Each row below holds a small network's activations on one record, seen along a few directions.
Each row is followed by the record's values for the fields Z, J, L, T, V, K.
A field that a record lacks is written missing.
Other fields move the rows too, some of them a lot.
In the rows, 500 means zero.
Random noise pushes rows far along 17 fixed directions. That doesn't count. These rows show it; they differ only by the noise:
[561 486 498 581 589 268 409 533 357 360 371 369 494 279 297 220 645 510
 669 518 515 534 575 677 201 629 546 273 580]
[572 347 439 614 398 531 312 365 221 423 709 342 617 588 456 417 602 629
 892 581 391 657 323 747 557 508 483 539 551]
[221 518  98 595 500 389 577 583 415 433 362 469 593 653 578 589 624 565
 353 506 505 449 360 597 371 561 708 576 736]
[385 519 417 436 691 545 455 578 657 277 442 716 522 156 457 617 394 360
 627 621 551 600 409 578 608 455 560 612 421]
[456 571 442 505 209 509 384 401 447 498 560 533 459 770 315 366 350 461
 481 500 609 520 638 180 752 378 668 624 408]
[497 249 526 308 409 615 536 276 488 479 814 495 522 494 875 560 381 418
 579 439 463 336 676 390 519 472 445 324 499]
[433 557 560 340 293 398 446 508 532 393 473 605 489 433 549 576 470 635
 572 684 406 585 635 599 583 548 215 561 309]
[415 294 564 381 169 389 567 455 514 550 523 466 424 735 644 562 408 396
 375 543 651 440 714 299 337 329 564 322 471]
[611 616 413 645 337 146 558 504 492 404 444 374 316 726 450 366 447 570
 377 506 553 703 590 578 658 528 513 501 476]
[379 400 605 502 568 466 749 404 598 765 648 504 553 451 467 464 477 566
 556 535 400 335 477 389 659 733 467 432 557]
[356 224 576 624 270 534 174 562 398 124 500 397 457 497 487 541 539 398
 520 565 471 461 525 513 367 463 490 402 433]
[596 698 796 674 286 354 465 676 643 669 483 503 512 523 511 450 634 635
 418 740 388 514 513 621 523 387 220 588 336]
[534 367 499 304 426 491 571 316 393 453 468 597 492 508 696 392 437 502
 731 442 573 351 576 485 365 499 302 271 518]
[413 388 316 409 615 435 384 542 433 358 687 350 694 548 588 677 476 463
 346 536 345 782 432 645 444 542 484 659 578]
[589 635 543 727 310 566 366 605 601 656 444 541 461 695 547 541 823 617
 450 581 485 554 505 654 668 278 542 603 530]
[588 653 379 623 670 551 273 533 407 402 498 466 707 566 406 268 406 640
 540 390 428 495 346 435 489 316 456 662 625]
[308 255 415 448 475 622 339 556 415 532 622 405 787 668 529 642 483 503
 450 537 457 515 382 392 248 272 614 579 664]
[666 508 728 528 765 428 479 649 765 531 463 477 506 310 632 565 589 614
 365 500 393 529 583 684 423 394 317 373 562]
[460 386 513 641 511 597 584 446 473 780 435 434 360 446 635 438 234 427
 416 281 462 558 399 233 625 363 494 505 520]

[611 564 790 673 464 324 540 608 697 529 541 483 440 593 243 288 631 499
 440 575 551 455 547 461 627 626 423 403 456] | Z=z2 J=missing L=l1 T=t1 V=missing K=missing
[515 687 626 680 486 561 529 505 585 708 565 509 486 240 442 489 474 504
 631 719 484 400 429 562 671 350 682 613 391] | Z=z1 J=missing L=l3 T=missing V=missing K=k1
[648 425 528 227 616 635 633 240 454 721 598 615 491 551 645 538 311 445
 598 330 499 557 610 299 633 487 399 458 458] | Z=z3 J=missing L=l3 T=missing V=missing K=k2
[398 398 237 403 654 541 450 387 316 303 627 468 630 574 414 506 552 284
 466 399 452 569 464 481 489 771 603 564 598] | Z=z2 J=missing L=l2 T=missing V=v4 K=missing
[444 386 561 435 282 597 235 549 605 424 417 539 481 548 396 450 523 688
 521 420 471 469 779 285 546 280 464 473 537] | Z=z1 J=missing L=l2 T=missing V=v1 K=missing
[323 565 266 460 683 478 553 297 165 616 411 373 594 527 325 409 192 671
 615 385 346 686 235 428 639 756 454 674 566] | Z=z4 J=j1 L=l3 T=missing V=missing K=k1
[509 385 416 399 419 660 265 406 362 356 640 488 497 421 638 336 408 396
 494 217 413 524 692 240 443 539 400 458 464] | Z=z4 J=j2 L=l1 T=t1 V=missing K=missing
[413 500 360 457 502 467 594 528 518 493 547 485 493 404 823 570 134 508
 376 404 409 531 497 325 470 374 386 567 447] | Z=z2 J=missing L=l2 T=missing V=v6 K=missing
[418 411 385 373 358 484 342 519 347 312 409 488 547 827 228 532 862 709
 585 474 551 537 592 636 419 757 520 436 627] | Z=z4 J=j2 L=l1 T=t2 V=missing K=missing
[598 489 454 345 538 478 436 478 542 369 602 603 666 537 365 466 622 654
 765 607 443 589 450 715 602 523 339 627 543] | Z=z1 J=missing L=l1 T=t1 V=missing K=missing
[472 494 710 276 474 543 514 525 565 365 471 756 620 629 306 653 674 372
 677 812 762 314 458 605 356 516 519 409 391] | Z=z3 J=missing L=l1 T=t1 V=missing K=missing
[414 642 194 368 530 427 740 399 418 571 443 639 504 466 368 464 556 382
 668 556 635 519 434 533 569 686 689 608 531] | Z=z1 J=missing L=l1 T=t2 V=missing K=missing
[582 458 404 713 346 341 535 608 394 696 382 288 412 567 494 415 662 590
 554 511 481 790 391 764 395 335 532 557 599] | Z=z1 J=missing L=l2 T=missing V=v5 K=missing
[361 599 394 596 252 495 279 685 454 242 358 564 521 278 662 324 107 397
 487 533 587 425 432 249 218  18 447 626 346] | Z=z2 J=missing L=l3 T=missing V=missing K=k1
[580 334 430 554 333 600 508 362 572 423 668 611 559 913 651 412 577 764
 738 388 503 286 483 429 713 403 411 414 676] | Z=z3 J=missing L=l2 T=missing V=v6 K=missing
[494 610 577 413 671 305 701 474 491 656 511 513 609 423 237 341 404 440
 474 557 526 449 493 389 409 757 476 502 476] | Z=z4 J=j2 L=l3 T=missing V=missing K=k1
[634 640 472 549 675 620 422 537 517 669 524 356 466 591 440 642 580 748
 434 446 580 547 587 575 576 264 921 481 660] | Z=z2 J=missing L=l1 T=t2 V=missing K=missing
[440 469 691 605 415 499 347 649 483 394 420 394 408 368 481 469 358 458
 252 422 438 361 626 263 280 486 445 440 371] | Z=z4 J=j2 L=l1 T=t1 V=missing K=missing
[716 456 578 539 549 421 537 501 630 635 441 490 359 397 311 376 622 491
 618 454 564 612 632 536 547 410 621 414 550] | Z=z1 J=missing L=l3 T=missing V=missing K=k2
[550 262 778 461 449 696 453 388 530 658 700 580 613 696 207 489 637  51
 543 592 579 447 408 310 617 567 526 570 429] | Z=z1 J=missing L=l3 T=missing V=missing K=k2
[361 456 600 632 477 723 512 428 400 543 504 508 389 371 465 626 724 384
 612 594 473 271 366 656 663 771 614 443 432] | Z=z3 J=missing L=l1 T=t1 V=missing K=missing
[309 710 373 241 470 542 573 434 399 595 397 666 624 496 360 686 538 731
 720 727 555 584 489 649 554 609 553 632 415] | Z=z4 J=j1 L=l2 T=missing V=v5 K=missing
[219 634 337 502 335 457 520 511 367 503 293 493 348 381 271 597 583 355
 399 631 514 555 548 559 653 777 714 649 380] | Z=z1 J=missing L=l2 T=missing V=v1 K=missing
[537 553 522 668 715 519 430 531 431 353 766 365 721 519 330 411 493 333
 481 597 492 378 266 526 476 577 675 610 564] | Z=z1 J=missing L=l1 T=t1 V=missing K=missing
[515 464 687 697 468 598 332 580 545 335 659 445 465 332 639 549 733 360
 382 560 279 482 445 701 602 760 261 528 361] | Z=z4 J=j2 L=l1 T=t1 V=missing K=missing
[470 730 626 586 552 676 541 588 484 866 461 463 533 303 547 604 576 466
 344 608 427 305 434 516 427 401 625 628 436] | Z=z1 J=missing L=l1 T=t1 V=missing K=missing
[510 458 476 478 475 932 541 332 421 829 819 566 680 736 611 630 430 491
 717 504 716 225 340 256 542 136 969 559 618] | Z=z4 J=j2 L=l1 T=t2 V=missing K=missing
[556 636 366 494 506 596 519 401 475 296 574 578 468 544 751 452 497 339
 441 440 590 160 503 528 569 494 533 493 525] | Z=z1 J=missing L=l1 T=t1 V=missing K=missing
[616 468 503 501 280 396 477 554 694 643 467 606 411 600 526 419 747 576
 479 444 471 750 731 498 592 430 374 492 520] | Z=z4 J=j2 L=l3 T=missing V=missing K=k2
[532 159 698 481 201 436 443 495 603 667 759 371 580 818 475 618 557 647
 468 570 325 700 643 365 566 392 356 542 512] | Z=z1 J=missing L=l3 T=missing V=missing K=k2
[423 705 202 576 710 603 292 528 390 223 669 324 597 542 511 452 331 276
  50 299 481 280 575 235 488 491 885 674 592] | Z=z1 J=missing L=l1 T=t1 V=missing K=missing
[369 459 631 624 402 354 648 654 629 586 465 510 458 268 467 487 424 439
 540 690 540 512 385 487 370 470 506 467 391] | Z=z4 J=j1 L=l1 T=t1 V=missing K=missing
[270 231 402 523  14 327 554 597 664 547 585 567 435 517 487 511 629 293
 535 657 579 780 669 364 444 467 664 464 429] | Z=z4 J=j1 L=l2 T=missing V=v6 K=missing

Here are new rows. What are their fields?
[578 787 581 614 483 428 374 596 575 459 482 541 617 498 304 226 579 560
 410 537 291 378 492 472 623 639 151 704 415] | Z=z1 J=missing L=l2 T=missing V=v6 K=missing
[527 321 414 483 648 625 398 436 642 173 333 625 260 564 475 574 622 449
 450 238 472 573 513 587 902 720 333 457 586] | Z=z1 J=missing L=l1 T=t1 V=missing K=missing
[569 477 361 589 558 276 444 603 703 304 730 416 724 289 797 248 206 786
 571 450 345 538 548 409 297 150 368 490 645] | Z=z4 J=j1 L=l3 T=missing V=missing K=k1
[501 359 653 180 480 600 621 242 389 726 419 571 408 585 473 656 477 439
 525 440 436 497 644 410 625 746 264 419 389] | Z=z1 J=missing L=l3 T=missing V=missing K=k2
[498 807 252 469 569 376 593 560 339 624 346 427 535 439 622 412 599 379
 221 463 547 475 578 567 199 516 675 523 589] | Z=z1 J=missing L=l1 T=t1 V=missing K=missing
[277 458 253 626 463 799 367 546 316 535 428 593 610 356 640 514 670 202
 549 454 489 420 289 463 317 451 665 593 568] | Z=z2 J=missing L=l2 T=missing V=v6 K=missing
[287 605 621 605 281 502 582 532 538 568 345 632 321 367 462 715 401 479
 546 753 553 438 485 448 663 499 593 548 201] | Z=z2 J=missing L=l3 T=missing V=missing K=k2
[493 640 513 634 442 360 542 598 387 428 431 465 533 454 362 372 593 529
 588 633 621 242 448 580 193 534 659 425 493] | Z=z4 J=j2 L=l1 T=t1 V=missing K=missing
[536 392 262 522 596 624 485 572 733 422 941 700 756 377 630 467 642 151
 709 570 584 689 327 532 586 295 725 702 603] | Z=z2 J=missing L=l1 T=t1 V=missing K=missing
[584 660 580 302 607 695 518 512 676 784 320 734 465 300 619 462 506 553
 443 336 407 535 635 401 683 406 205 592 458] | Z=z1 J=missing L=l2 T=missing V=v1 K=missing
[702 697 634 581 673 584 233 480 554 355 411 453 493 658 313 379 485 771
 405 383 532 279 680 419 615 319 622 411 589] | Z=z3 J=missing L=l3 T=missing V=missing K=k1
[297 854 429 266 243 299 492 552 438 583 408 588 676 540 452 465 366 799
 344 692 277 554 670 389 513 622 121 785 302] | Z=z2 J=missing L=l3 T=missing V=missing K=k1
[415 403 675 431 526 415 431 482 443 639 488 234 445 658 193 625 419 556
 190 504 443 654 688 362 554 642 664 449 488] | Z=z3 J=missing L=l3 T=missing V=missing K=k1
[525 266 646 455 340 592 396 473 224 671 474 313 523 654 452 474 502 561
 604 443 432 692 345 514 376 495 245 497 513] | Z=z1 J=missing L=l1 T=t2 V=missing K=missing
[451 458 413 459 417 289 732 507 717 608 594 499 406 246 475 515 558 546
 651 672 591 531 713 595 524 441 845 390 557] | Z=z1 J=missing L=l1 T=t1 V=missing K=missing
[390 512 291 475 374 620 329 534 430 545 545 485 650 422 387 305 459 646
 664 429 415 551 460 346 512 340 508 713 590] | Z=z1 J=missing L=l1 T=t2 V=missing K=missing
